Each row below is a small network's average activation on inputs in which a field has the value named, seen along a few directions.
Values that are neighbours, or in one group, have similar rows; names and order tell nothing.

Field L:
l1: [-34  -8  47 -11 -40 -30 -11 -10  -3 -37  -5]
l8: [-74 -22  26  17  -7 -30 -22  -5  32 -27 -48]
l5: [ 20   0 -50  59   1  26  -2  10  20  31 -11]
l3: [ 20  22 -34  35  33  39  32  19  -1   2  20]
l6: [  6  15  26 -44  30  28   7  -8 -10  12  39]
l7: [-15  -1  33 -56  -4 -22  -4 -14 -16 -13  31]
l2: [ 37 -34 -43  16 -47 -40  -6   0  27  19 -53]
l4: [ 38  27  -5 -15  34  28   6   8 -49  13  26]
L is arranged as a ring.
Question: Which values are neighbours of l3? Give them in the order they are listed.
Answer: l5, l4
Question: Which values are neighbours of l8? Give them in the order they are listed.
Answer: l1, l2

Field S:
s7: [-13 -49  -1   7 -76 -57 -23 -14  67   8 -65]
s8: [-50  -4  87 -46 -28 -17 -23 -20 -45 -62  41]
s5: [-45 -17  52 -52 -34 -75 -36 -13  -9 -26 -41]
s2: [-53   6  -4  49  35   6  25  20   9 -50 -24]
s9: [ 61  12 -41   4  64  39   5  20 -59  17 -12]
s3: [ 65  26 -45 -70  55  30  31  -8 -17  64  92]
s6: [ -7  27  52 -52  34  37  35  -6  -7 -19  59]
s1: [-38 -18 -16  67 -26  13 -29  -9  65  31 -24]
s4: [ 82  17 -85  93 -23  23  15  30  -3  37 -27]
S is arranged as a 3 by 3 grid.
Question: Which values are neighbours of s9? Give them in the order they are listed.
Answer: s2, s3, s4
Question: Which values are neighbours of s7? Give them in the order they are listed.
Answer: s5, s1
A value of S combines one of 3 hidden first parts with one of 3 second parts; all combinations occur once.
Question: Changing only the second part turns s2 into s6. s5 has the same second part as s2; what does that change turn s5 into?
Answer: s8
